Each row below is a small network's average activation on inputs in which a field has the value named, seen along a few directions.
Related values have similar rows: they may be neighbours, one step apart, or belong to one group.
In the rows, 500 means zero.
Random noise pushes rows far along 2 fixed directions. That doesn't count. These rows show it; they differ only by the noise:
[410 587 491 501 518 573 541 538 580 602 530 357]
[294 715 391 581 703 409 621 555 693 442 515 479]
[475 538 682 428 432 505 459 541 475 619 500 408]
[436 591 716 439 501 373 468 553 492 531 476 507]


Defa, 10 values:
e6: [565 715 390 603 499 379 543 426 556 595 498 681]
e3: [510 324 660 487 477 498 421 479 417 354 494 556]
e9: [678 292 657 386 437 459 449 496 194 427 405 604]
e4: [530 265 644 363 288 410 453 500 302 453 658 619]
e1: [390 584 620 635 638  81 420 567 599 493 509 731]
e10: [566 470 371 514 488 502 455 404 459 366 325 473]
e5: [721 427 723 325 426 539 359 428 360 691 323 532]
e2: [375 608 315 605 587 670 589 513 669 593 570 291]
e8: [484 401 431 573 396 734 471 463 624 423 444 317]
e7: [518 587 183 527 724 435 698 575 531 177 658 768]
Defa is arranged as a 2 by 5 grid.
List every value one step from e2, in the order listed.
> e1, e5, e8
List every value one step from e9, in the order listed.
> e3, e10, e7
A value of Defa combines one of 2 hidden first parts with one of 5 second parts; all combinations occur once.
e1 and e3 share the first part; e1 and e6 share the second. Which value has the first part of e6 and the second part of e3?
> e9
e5 and e10 share the first part; e5 and e2 share the second. Which value has the first part of e2 and the second part of e10?
> e8
